Each row has a name. Each question is about the rows just above it. Places in a row count from 0.

(151): [177 119 100 156 116 142 140 170 119]
(158): [177 119 100 156 116 125 120 119 122]
(198): [149 122  79 127 109 153 151 118 191]
(27): [170 115 125  70 119 195  77 104 141]
tags:
[119] -> k_912
[104] -> k_754
[105] -> k_438
[118] -> k_748
[177] -> k_797
[120] -> k_350
The tag of (158), keyed by place 7: -> k_912
Where do [170 115 125  70 119 195  77 104 141] appear? -> (27)
Where do [177 119 100 156 116 142 140 170 119] appear? -> (151)

(27): [106 106  53 110 134 122]
(173): [148  70  70  84 136 148]
(93): [ 71 133  74 116 142 130]
(158): [108 112  87 135 116 127]
key -> tag
[117] -> k_375
[71] -> k_206
[134] -> k_972
[141] -> k_960
[116] -> k_413
[142] -> k_843
[135] -> k_508
[136] -> k_157
Look up the entry of (93) at place 4 in the table: -> k_843
Where do [108 112  87 135 116 127] appear? -> (158)

(173): [154 124 130 141 114  88 140  98 137 126 100 138 114 138 125 134 131 162
 129 127 128 119 120 116 137 112 169 140  91 148 130 146 132  56 100 127
 134 142 134]
(151): [151 117 129 142 122  93 142 112 135 124  98 144 123 138 135 130 126 151
 129 144 129 114 123 113 128 123 164 150  98 139 133 144 141  61 103 136
 129 139 139]
(158): [143 118 132 131 110 104 141 124 141 122 114 132 128 142 131 140 130 140
 128 133 130 118 129  99  94 114 169 186  96 119 155 124 161  75  83 147
 154 132 119]
(93): [158 132 105 153  87 108 167 109 124 125 104 148 114 194 141 141 133 185
 128 140 125 121 130 101  99 104 180 171 101 108 161 127 160  74  91 134
 162 129 112]
(160): [143 118 132 131 110 104 141 124 141 122 114 132 128 142 131 140 130 140
 128 133 130 129 111 114 110 116 137 160 106 136 106 114 151  75 103 142
 139 138 143]
key -> tag
[148] -> k_908
[135] -> k_371
[136] -> k_347
[108] -> k_555
[147] -> k_97
[75] -> k_599
[119] -> k_282
[118] -> k_634
Look up the entry of (160) at place 29 in the table: -> k_347
Where do [143 118 132 131 110 104 141 124 141 122 114 132 128 142 131 140 130 140
 128 133 130 118 129  99  94 114 169 186  96 119 155 124 161  75  83 147
 154 132 119] appear? -> (158)
Whose row is [154 124 130 141 114  88 140  98 137 126 100 138 114 138 125 134 131 162
 129 127 128 119 120 116 137 112 169 140  91 148 130 146 132  56 100 127
 134 142 134]? -> (173)
Whose row is [151 117 129 142 122  93 142 112 135 124  98 144 123 138 135 130 126 151
 129 144 129 114 123 113 128 123 164 150  98 139 133 144 141  61 103 136
 129 139 139]? -> (151)
Which row holds [143 118 132 131 110 104 141 124 141 122 114 132 128 142 131 140 130 140
 128 133 130 129 111 114 110 116 137 160 106 136 106 114 151  75 103 142
 139 138 143]? -> (160)

(21): [141 145  81 153 124 141 119 152 109 101 154  54 114  61 116 154 113 130
 100 163  68 122 164 121 102 111 156 115 105 126 190 187 180 138 112 148
  47 129  89 113 178 185  85]
(173): [143 146  81 154 123 141 118 149 110 104 155  56 112  60 117 154 118 129
 102 159  68 122 161 121 105 112 153 115 103 125 183 186 178 138 109 147
  48 129  92 113 176 180  81]
(151): [164 154  85 155 115 143 121 130 121 143 165  87 100  62 133 150 176 121
 130 132  76 132 142 127 152 124 133 115  93 114 126 167 160 137  93 141
  72 130 139 115 159 146  64]
(164): [172 156  90 154 114 142 123 126 127 162 166 107  99  68 141 148 200 119
 145 126  86 137 138 131 173 132 128 116  93 112 115 162 155 137  91 140
  90 130 161 117 154 138  63]
(46): [138 144  81 151 128 141 118 158 108  96 152  52 119  64 114 153 105 134
  96 169  68 121 170 120  96 110 162 116 110 130 207 189 184 139 120 148
  45 129  83 113 180 192  95]
Table of tags by key:
[93] -> k_91
[144] -> k_633
[143] -> k_507
[108] -> k_341
[109] -> k_456
[120] -> k_705
[119] -> k_415
[94] -> k_317
Look up the entry of (46) at place 34 in the table: -> k_705
Whose row is [172 156  90 154 114 142 123 126 127 162 166 107  99  68 141 148 200 119
 145 126  86 137 138 131 173 132 128 116  93 112 115 162 155 137  91 140
  90 130 161 117 154 138  63]? -> (164)

(206): [116  92 113 183 104 190 121 156 156 125 152 120 175 165  89 140  98 133
 147 110]
(27): [108 142  94  91 134  98 150 112  82 154 136 115  93 112 149  81 153 126
  83 133]
(164): [192 106 163 152 147 141 118 128 160 143 105 197 143 164 136 183 111 170
 179 157]
(142): [138 131 108  99 142 101 144 110  96 159 123 147  98 126 153 106 144 145
 107 146]
(46): [127  93 167 169 112 175 125 146 144 138 144 135 160 164 101 136 103 142
 142 121]
(160): [127  93 167 169 112 175 125 146 144 138 144 135 160 165  89 140  98 133
 147 110]
(151): [125 168 125 132 140 129 135 144 151 110 139 111 141 113 141 145 151 113
 141 129]
(93): [131  86 174 175 109 180 120 147 150 134 141 139 165 169  95 142  96 144
 148 119]
Table of tags by key:
[160] -> k_648
[174] -> k_388
[92] -> k_628
[156] -> k_827
[155] -> k_327
[175] -> k_554
[151] -> k_133
[159] -> k_670
[95] -> k_922
[96] -> k_762
Look up the entry of (206) at place 8 in the table: -> k_827
Whose row is [138 131 108  99 142 101 144 110  96 159 123 147  98 126 153 106 144 145
 107 146]? -> (142)
Whose row is [125 168 125 132 140 129 135 144 151 110 139 111 141 113 141 145 151 113
 141 129]? -> (151)

(198): [198  99  63 194 166]
(27): [109  99  63 194 166]
(142): [ 95  50 110 149 101]
key -> tag
[95] -> k_617
[99] -> k_240
[94] -> k_500
[51] -> k_809
[50] -> k_963
[98] -> k_802
Join (142) by its entry at place 1: -> k_963
Whose row is [198  99  63 194 166]? -> (198)
Where do [109  99  63 194 166] appear? -> (27)
[ 95  50 110 149 101] is in which row? -> (142)

(160): [118 102 161 151 129  91 151 201 118 145 116]
(21): [ 86 149 166 127 100 128 171 143 113 143 151]
(206): [116 135  80 106  93  88 100 134 107  99 124]
(46): [137  98 178 151 164 163 214 104 156 130 127]
(173): [150  71  88 150 164 118 151 147 150  93 108]
tags:
[163] -> k_734
[128] -> k_68
[152] -> k_247
[151] -> k_947
[129] -> k_22
The tag of (21), keyed by place 5: -> k_68
Which row holds [118 102 161 151 129  91 151 201 118 145 116]? -> (160)

(206): [144 135 140 105 152 121 136 150 132 156]
(151): [142 108 126 177 159 133 165 161 139 125]
(27): [196 137 139 126 154 172 146 137 144 139]
(173): [124 123 140 145 128 118 138 164 150 119]
(46): [107 154 125 133 120 120  98  98 109 120]
(158): [190 194 128 129 113 131 148 112 142 114]
Table of tags by key:
[133] -> k_829
[150] -> k_587
[152] -> k_838
[142] -> k_717
[131] -> k_276
[139] -> k_951
[109] -> k_348
[144] -> k_160
[132] -> k_10
The tag of (206), keyed by place 8: -> k_10
[107 154 125 133 120 120  98  98 109 120] is in which row? -> (46)
Whose row is [190 194 128 129 113 131 148 112 142 114]? -> (158)
Which row holds [196 137 139 126 154 172 146 137 144 139]? -> (27)

(198): [ 98  58 150  94 163  56 102]
(151): [115 129 128 142 121 106  93]
(21): [145 112 156  77 159 113 122]
(93): [136 135 139 101  91 145 153]
(164): [157 125 115 130 132 140 147]
(142): [144 121 103 142 150 170 140]
tags:
[101] -> k_120
[90] -> k_447
[102] -> k_917
[91] -> k_499
[164] -> k_647
[163] -> k_657
[121] -> k_728
The tag of (93), keyed by place 4: -> k_499
Where do [157 125 115 130 132 140 147] appear? -> (164)
Whose row is [144 121 103 142 150 170 140]? -> (142)
Whose row is [115 129 128 142 121 106  93]? -> (151)

